Each row below is a small network's average activation on inputs in which a field has the value named, seen along a few directions.
Values that are neighbours, or in one group, have similar rows; names and order tell nothing.
In the rows, zero is written as 500.
Random noise pushes rows far along 10 fixed directions. That doesn't count. These rows show it; they differ only by the noise:
[582 556 481 462 476 535 434 690 617 615 547 537 383 492 685 485 531 472
 616 488 580 429 671]
[573 605 564 433 452 451 430 502 416 513 429 598 529 520 472 661 620 479
 462 524 369 333 621]
[498 452 569 500 568 426 467 645 677 638 581 645 469 520 559 571 479 447
 478 415 589 501 435]
[526 530 516 336 286 774 463 409 343 560 499 539 531 770 562 605 815 376
 648 648 533 400 628]
[568 602 520 461 419 388 365 383 368 459 318 452 680 554 442 608 534 517
 426 397 253 294 415]
[607 609 533 545 470 507 419 522 473 390 396 457 391 561 654 603 446 442
 595 469 472 470 538]
[499 539 606 486 609 364 629 490 576 352 413 518 480 438 351 596 185 435
 464 570 404 554 376]
[626 509 541 648 675 460 549 527 356 361 452 520 602 227 419 168 360 767
 691 734 414 581 619]
[535 721 601 421 532 375 418 614 622 527 381 524 570 448 422 465 450 401
 517 415 315 315 523]
[577 580 503 569 584 379 321 607 433 614 536 567 554 350 555 381 622 700
 452 475 390 440 681]
[397 455 498 451 530 437 507 339 427 502 505 413 660 561 346 497 392 556
 348 540 362 609 294]
[446 539 537 315 450 524 622 498 527 521 553 524 317 550 480 620 447 419
 405 559 515 513 653]


Values of C:
c2: [527 650 361 446 505 476 449 550 628 506 462 314 422 485 479 555 321 422
 503 612 398 525 539]
c12: [664 551 527 710 551 520 339 566 486 419 444 615 444 562 615 718 706 428
 624 611 487 487 548]
c5: [514 661 585 486 585 489 496 535 487 355 488 576 258 478 448 662 476 424
 466 659 476 572 677]
c21: [439 660 488 466 565 431 534 527 518 397 498 391 414 418 496 462 329 475
 430 586 355 562 609]
c22: [508 538 453 431 402 596 593 342 436 432 389 358 529 575 385 380 435 441
 611 448 487 468 413]
c19: [487 452 666 487 585 524 754 476 532 378 475 636 427 426 434 276 422 433
 630 469 615 518 588]
c24: [685 453 503 421 337 500 553 440 454 398 266 541 663 564 482 653 440 442
 694 470 447 155 401]
c9: [370 499 556 557 532 469 565 401 655 418 492 422 346 610 488 460 409 393
 375 145 602 610 291]
c10: [391 696 649 625 633 442 392 461 338 420 500 547 531 447 423 504 655 504
 368 481 366 639 566]
c18: [516  52 268 519 437 521 661 489 581 631 685 492 523 477 625 682 434 573
 408 528 786 602 342]
c25: [353 599 400 602 538 540 390 579 669 495 571 247 460 542 617 467 398 374
 512 466 504 732 344]
c4: [508 548 410 543 460 579 538 530 558 449 477 377 525 536 423 596 340 429
 591 662 515 571 399]
c14: [504 461 465 595 542 559 466 514 405 450 559 481 565 471 523 405 461 621
 573 621 535 645 493]
c17: [529 293 505 455 396 585 585 407 479 491 529 544 418 612 587 690 640 375
 458 515 631 494 492]
c13: [342 549 556 247 361 748 603 463 636 626 546 509 494 700 355 380 693 267
 538 599 520 441 509]
c8: [445 466 453 380 459 507 666 510 575 485 498 418 373 367 544 241 390 543
 477 418 506 448 616]
c11: [546 508 495 533 427 551 467 503 471 475 474 495 477 483 534 377 531 593
 571 441 547 463 510]
c20: [575 401 414 525 456 418 523 530 458 583 510 547 433 396 650 597 530 557
 424 353 591 374 648]
c15: [418 466 646 589 594 558 581 448 309 356 573 611 368 459 543 336 611 614
 514 500 640 688 619]
c6: [435 457 352 389 520 456 605 491 445 659 636 455 586 378 312 517 442 607
 361 720 458 553 665]
c7: [432 686 580 467 480 493 583 452 485 206 368 390 239 531 530 679 361 324
 422 477 421 524 531]
c23: [576 615 537 461 525 390 487 686 559 604 490 669 609 283 365 578 540 520
 531 558 424 280 680]
c1: [437 321 292 551 592 388 445 590 531 705 714 507 585 302 398 596 544 733
 261 607 507 566 471]
c3: [485 577 508 432 495 641 442 526 530 553 520 559 554 674 463 606 624 283
 622 687 511 532 554]
c16: [542 332 602 586 509 467 638 464 474 431 428 662 595 386 376 377 535 660
 555 459 576 382 399]
A value of C combines one of 5 hidden first parts with one of 5 second parts; all combinations occur once.
Changing only the second part turns c12 into c17. c13 has the same second part as c12; what does that change turn c13 into?
Answer: c8
Changing only the second part turns c4 into c23. c2 has the same second part as c4; what does that change turn c2 into?
Answer: c3
Changing only the second part turns c20 into c6. c21 has the same second part as c20; what does that change turn c21 into?
Answer: c24
Changing only the second part turns c11 into c16. c22 has the same second part as c11; what does that change turn c22 into?
Answer: c9

Values of J:
j14: [474 511 467 464 493 371 479 614 654 503 494 424 347 501 701 583 244 470
 445 263 550 482 418]
j11: [560 509 542 575 521 489 572 407 341 293 432 467 429 482 413 682 303 564
 499 609 497 615 478]
j16: [319 554 395 261 499 471 590 664 686 782 728 418 348 464 543 454 452 430
 318 456 544 569 761]
j24: [574 579 387 604 505 458 468 638 555 486 480 418 451 355 567 507 379 542
 593 511 521 471 589]
j5: [651 459 478 592 521 545 453 506 476 436 439 547 533 471 506 451 486 578
 692 609 515 462 457]
j6: [412 608 475 338 432 720 451 521 473 584 586 448 548 621 495 391 660 450
 621 822 436 562 650]
j13: [533 558 534 563 527 525 380 705 637 560 533 630 464 544 608 713 527 413
 588 528 580 461 467]
j4: [536 501 430 641 475 564 321 489 513 615 503 426 614 583 584 321 654 530
 611 347 570 525 342]
j20: [468 619 665 489 540 522 441 425 365 461 484 570 545 592 428 563 575 446
 481 488 443 579 521]
j9: [440 568 639 620 561 501 409 503 500 530 483 526 510 498 604 226 679 469
 548 122 590 496 490]
j25: [489 484 368 278 358 576 693 430 600 455 448 324 434 527 431 541 351 336
 487 621 471 444 528]
j19: [367 554 630 489 426 669 577 321 259 360 476 494 436 569 419 335 699 538
 510 466 546 572 550]
j18: [518 519 546 528 557 503 498 435 524 398 417 395 471 529 543 398 406 451
 548 452 436 554 434]
j2: [588 338 592 577 534 461 660 438 484 392 462 668 413 475 507 603 507 445
 525 355 654 477 453]
j10: [602 172 560 677 521 522 585 475 400 440 517 775 625 454 510 644 654 591
 559 630 642 487 379]
j21: [573 640 516 510 600 412 498 547 486 478 491 509 381 369 507 454 397 553
 520 602 456 526 731]
j7: [441 518 396 416 450 561 619 583 582 476 533 373 497 420 484 527 368 421
 549 677 477 503 578]
j12: [408 392 439 430 416 538 486 329 405 472 542 352 478 650 635 515 539 540
 336 397 498 568 402]
j22: [516 419 440 497 419 541 509 473 509 471 468 489 517 573 512 595 433 540
 484 568 498 487 376]
j15: [622 463 507 565 501 446 657 483 453 259 351 546 515 334 349 643 315 558
 564 710 424 387 471]
j1: [595 467 496 673 594 481 468 592 496 406 464 476 553 363 678 328 398 595
 702 509 549 557 487]
j17: [650 437 607 568 470 419 518 492 417 456 375 732 438 380 439 494 685 622
 470 341 518 250 632]
j8: [586 294 420 517 428 463 630 314 314 417 463 482 449 470 458 414 398 733
 483 397 594 476 504]
j23: [469 366 354 404 404 660 442 434 508 683 589 321 610 658 627  89 561 616
 599 408 573 512 416]
j3: [439 584 553 365 472 692 637 349 425 437 501 455 524 666 356 504 541 274
 609 783 473 606 558]
J is arranged as a network in which each value has 4 neighbours.
Name the neighbours of j23, in listed order.
Answer: j5, j6, j18, j21
Name the neighbours of j13, in listed order.
Answer: j14, j11, j19, j22
Name the neighbours of j10, in listed order.
Answer: j25, j7, j12, j15
Name the neighbours of j4, in listed order.
Answer: j24, j2, j17, j8
A value of J combines one of 5 hidden first parts with one of 5 second parts; all combinations occur once.
Changing only the second part turns j10 into j2. j12 has the same second part as j10; what does that change turn j12 into?
Answer: j3
Changing only the second part turns j9 into j25. j24 has the same second part as j9; what does that change turn j24 into?
Answer: j17
Changing only the second part turns j6 into j23. j22 has the same second part as j6; what does that change turn j22 into?
Answer: j5
Changing only the second part turns j13 into j8. j14 has the same second part as j13; what does that change turn j14 into?
Answer: j21
